A small network was shown many inputs. Here are its activations along a few directions, one row for each input.
In each table, some parts of the input vary, and every possible input appears once, in random order.
Descriptions start from the smaller parts, as in this example, which fits no table here: one of 3 separate values, together with either a single point or one of 11 places along a line or (one of 4 places along a line, together with one of 5 places around a ring).
Shared parts are said once, and a part with two or three values counts as separate values.
(in the rows, 128 means zero)

Other details of the inputs vary at random and push rows far along two fixed directions, the same in every table; ignore that.

A family of inputs:
R1: [105  98 155  71 125  85 143 150 152 165 182 165]
R2: [ 38 117 154  66 150 121 180 159 139  88 222 119]
R3: [164 125 113  48  86  60  87  88 164 201 156 190]
R4: [141 141 100  26  49  40 120  57 146 149 203 152]
R5: [128 105 125  85 121 115 124 119 117 118 148 134]
R6: [152 128 111  95  90 102 114 100 129 132 137 144]
R7: [107  98 160 174 151 160 166 184 107  96 118 107]
R8: [166 136  99  53  77  76 106  62 135 147 144 152]
R9: [ 51 129 154 123 153 142 166 179 132  88 173 118]
R10: [ 78 141 156 184 158 160 156 181 119 107 120 105]
R11: [134 109 155 123 140 118 125 160 138 173 119 163]
R12: [233 137  86 153 105 139  72  64 120 169  44 138]
R13: [103 125 145  83 101  94 151 127 121 111 174 139]
R14: [219 132 104 208 113 146  90  96 119 158  40 122]
R15: [162 146  99  71  59  68  99  69 136 152 154 149]
R16: [  6 125 171  92 142 112 198 186 134  81 231 110]
R17: [151 132 118 103  87  96 113  98 128 134 139 143]
R18: [140 154 113 157 137 144 118 120 133 135  98 126]
R19: [173 151 108 217 143 162 102 114 134 149  58 113]
R20: [ 94 132 113  47 128  93 137 100 145 121 203 132]
R21: [227 154  89 171  85 119  74  70 120 175  49 136]
R22: [148 153 116 194 139 155 104 126 133 137  79 120]
R23: [ 48  82 183 105 167 146 189 201  95  70 176 113]
R24: [108  97 133  69 124 105 148 123 120 111 178 129]
R25: [ 92 133 164 232 185 193 155 199 111 100  81  99]
R26: [158 165  99 165 113 129  92  99 140 155  92 126]
R27: [ 63 144 129  26 114  81 153 111 148 109 219 140]
R28: [133 152 102  95 115 110 104  91 149 137 140 135]
R29: [101  96 165 164 154 164 154 188 105  91 112 108]
R30: [ 97 121 161 214 199 209 153 199 109  98  81  96]
R31: [ 87 126 148 179 168 167 160 177 127 102 125 104]
R32: [219 137 102 195 116 153  89 100 113 156  31 129]
R33: [167 150  96 144 132 147  89  94 140 147  92 128]
R34: [ 97 117 158 224 195 199 156 197 118  98  84  87]
R35: [139 104 131 125 128 138 136 127 119 121 126 122]
R36: [135 108 133 121 125 139 127 133 116 117 123 127]
R37: [120 133 117 125 154 142 116 127 130 122 129 122]
R38: [155 118 113  93  99 101 121  92 132 135 136 133]
R39: [155 141 113 172 165 165 106 124 121 136  76 116]
Each input here is: one of 3 separate values, together with either a single point or (one of 2 separate values, together with one of 6 places along a line).
The inputs of R33 and R2 match in every part but the choice among 3 separate values. If R5 is changed in the same way as R33 into R2, which row does it become?
> R24
Which other rows does R28 become when the place on the line of 6 takes its other values? List them by row number.
> R9, R22, R26, R33, R37
Which other rows does R19 become when the choice among 3 separate values takes its other values? List them by row number.
> R22, R25

A family of inputs:
R40: [111 136 146 143 130 145 142 152 108 112 114 123]
R41: [128 130 142 167 129 157 126 152  99 103  93 113]
R42: [125 111 128 152 130 142 144 135 119 106 135 105]
R43: [129 116 138 182 150 159 152 148 121 118 110 104]
R44: [191 165  93 141  99 115  75  78 127 171  75 147]
R45: [105 135 124  65 123 114 137 112 128 111 164 142]
R46: [119 120 133 140 148 161 130 148 107  92 111 117]
R47: [101 125 127  88 119  94 148 116 143 129 191 131]
R48: [169 139  92 115 128 115  95  76 144 160 113 131]
R49: [ 96 135 137  93 104  86 146 128 138 124 179 136]
R50: [101 125 132  88  88  93 146 117 126 102 179 126]
R51: [114 130 138 144 161 152 125 151 118 117 112 129]
R52: [101 135 133  77  91  83 152 111 137 116 181 136]
R53: [111 117 112  64 117 106 138 104 132 107 180 120]
R54: [251  84 112 112  84  96  74  84 121 200  65 173]
R55: [121 134 143 182 138 142 133 164 138 137 106 124]
R56: [113 121 143 169 154 148 141 160 143 136 131 118]
R57: [153 159 111 127 108 116  93 109 140 165 104 151]
R58: [118 133 136 156 163 163 116 156 132 132 100 135]
R59: [118 117 132 138 158 151 146 139 124 113 123 108]
R60: [114 122 135 145 165 150 128 147 144 137 124 119]
What do these inputs look like to the network?
> either a single point or (one of 4 places along a line, together with one of 5 places around a ring)
A walk changes only the place on the ring of 5. It starts at R44 and steps to R49. List the rest of the walk in order.
> R47, R48, R51

A family of inputs:
R61: [ 81  93 151  65  97  74 167 141 133 114 211 126]
R62: [142 142 123 219 140 159 133 144 129 129  91  91]
R63: [184 113  79  50  78  73  96  44 154 165 165 155]
R64: [151 150  96 103  93 112 126  73 117 113 133 111]
R65: [172 121 138 189 115 132 102 141 110 150  65 136]
R66: [131 118 138 102  85 100 123 127 118 132 145 153]
R67: [153 137  93 124 128 133 114  82 141 117 124 114]
R68: [177 138 103  52  81  86  82  76 137 156 122 174]
R69: [171 135 108  64  97 101  96  88 112 145 107 165]
R70: [161 101 108 103 118  97 114  95 144 152 142 135]
R71: [114 162 126 152 144 144 116 149 136 135 111 133]
R72: [190 125  89  44  55  65 110  42 122 148 148 143]
R73: [ 71 128 141  87 109 112 169 133 130  76 196 104]
R74: [155 135 128 114  85  86 114 113 131 160 135 157]
R75: [130 137 121 187 180 175 105 143 129 134  80 106]
R76: [ 51 134 159 140 160 165 152 196 118  85 143 122]
R77: [139 101 139 141 162 145 113 148 127 147 106 129]
R78: [ 61 120 156 129 184 174 157 177 120  78 148 105]
R79: [143 158 107 152 107 111 131  91 153 151 128 115]
R80: [171  90 129 174 161 170 135 138  97 115  73 108]
R81: [ 61 131 130  69 146 128 143 135 139 104 196 127]
R82: [ 71 100 182  98 124 123 179 185  81  77 163 131]
R83: [143 112 126 112  94  90 139 117 139 150 158 130]
R84: [182 117 100  95 117 120  83  84 138 169 114 152]
R85: [156 111 141 187 126 134 145 140 134 156  96 117]
R86: [127 152 134 163 118 146 122 135 111 101 100 120]
R87: [126 164 138 198 132 144 132 141 130 137  91 124]
R88: [162 142 123 114 113 107 105 112 147 180 103 167]
R89: [180 120 139 177 110 144 106 135 102 132  60 135]
R90: [143 174 113 162 136 140 103 118 147 161  82 141]
R91: [118 147 119 150 166 153 117 135 141 140 122 118]
R92: [ 62 132 133  76 103  83 163 126 142  98 217 110]
R93: [190 116  95 119 113 100 104  82 151 174 127 140]
R94: [ 84  91 148  62  90  87 168 139 129 107 213 128]
R95: [ 64 116 155 163 141 157 175 179 118  77 160  88]
R96: [124 127 112 163 154 142 126 123 139 120 123 102]
R97: [ 68  84 169 117 162 124 193 179 141 115 189 122]
R98: [109 146 140 180 125 154 129 154 111 104 108 118]
R99: [116 162 110  76 118 121 117 104 115 110 130 142]
R100: [113 126 116 122 152 148 150 117 114  88 139 102]
R101: [177 137  98  64 107  83  93  60 164 198 140 166]
R102: [123 133  96 105 122 121 125  91 147 119 163 119]
R103: [125 152 129 190 158 166 104 158 123 128  68 121]
R104: [ 54 138 158 109 151 151 153 180 119  75 151 125]
R105: [130 163 102 104 138 117 110  85 162 164 140 137]
R106: [155 146  91 155 137 129 113  94 152 146 124 115]
R107: [ 62 125 146  98 176 161 162 157 106  77 158 109]
R108: [150 112 144 177 145 169 108 170 112 137  64 140]
R109: [ 84  96 152  30 134 106 149 138 131 108 201 145]
R110: [146 147 101 164 145 134 126  97 157 150 116 115]
R111: [157 102 135 139 165 167 120 138  98 126  80 125]
R112: [ 92  84 144  45 122  97 165 130 134  96 210 132]
R113: [141 153 132 189 134 167 125 139  87  98  67 111]
R114: [110 156 142 188 133 144 135 160 121 119 113 119]
R115: [131 151 136 210 136 154 114 152 113 121  75 113]
R116: [171 130 131 174 138 146  98 150 127 166  65 148]
R117: [109 123 163 136 114 108 154 155 128 141 140 147]
R118: [156 108 140 183 174 168 115 161 127 158  81 126]
R119: [ 65  99 179 115 153 132 155 206 117 107 150 139]
R120: [194 115 106 111  78 102 106  78 129 145 111 130]
What do these inputs look like to the network?
> one of 2 separate values, together with one of 5 places around a ring, together with one of 6 places along a line
The inputs of R94 and R108 match in every part but the place on the ring of 5. If R61 is changed in the same way as R94 into R108, which row does it become?
> R119
Which other rows does R101 become when the place on the line of 6 takes its other values? List them by row number.
> R77, R84, R109, R111, R118
A walk changes only the place on the line of 6. It starts at R113 and steps to R86. List the rest of the walk in order.
> R98, R115, R114, R87
Which other rows does R95 become when the place on the ring of 5 takes its other values? List them by row number.
> R76, R81, R98, R102
A walk changes only the place on the ring of 5. It starts at R86 and steps to R104. List the rest of the walk in order.
> R78, R67, R73

A family of inputs:
R121: [129  90 146 178 175 183 140 177 117 114  88 104]
R122: [133  86 169 194 140 148 154 179  98 120  99 112]
R123: [151 151 109 191 130 131 103 123 143 151  98 116]
R124: [ 26  87 191  83 154 135 189 210 118  67 196 125]
R125: [145 139 105 157 162 155  95 113 141 146 104 112]
R126: [156 154 119 176 127 127 130 113 139 154  96 122]
R127: [ 61 112 164  52 102  95 164 163 128 100 206 139]
R128: [216 182  45 165  83 141  76  19 113 110  61  90]
R129: [107 144 153 198 164 171 152 175 112 122  83 114]
R130: [ 81  79 150  35 131  93 170 142 116 105 209 136]
R131: [159 142 110 149 159 152 118 102 137 151  93 121]
R132: [212 131 103 111  76  94  82  71 112 172  90 156]
R133: [ 82  92 159  38 118  86 163 148 109  99 201 149]
R134: [243 169  49  90  69  90  38   8 158 194  80 172]
R135: [116 123 156 203 154 181 138 189 111 113  83 119]
R136: [102 134 120  40  73  58 142  96 161 134 221 153]
R137: [128 104 141 190 183 192 137 172 122 114  93 108]
R138: [150 155 117 152 146 146 115 111 130 144  82 133]
R139: [ 42 136 143  68 142 107 146 149 139  99 207 134]
R140: [149 136  93   6  34  25 109  41 167 163 210 167]
R141: [100 142 147 212 166 176 126 187 115 118  87 107]
What do these inputs look like to the network?
> either a single point or (one of 4 places along a line, together with one of 5 places along a line)
A walk changes only the place on the line of 4. It starts at R121 and steps to R124. List the rest of the walk in order.
> R127, R140
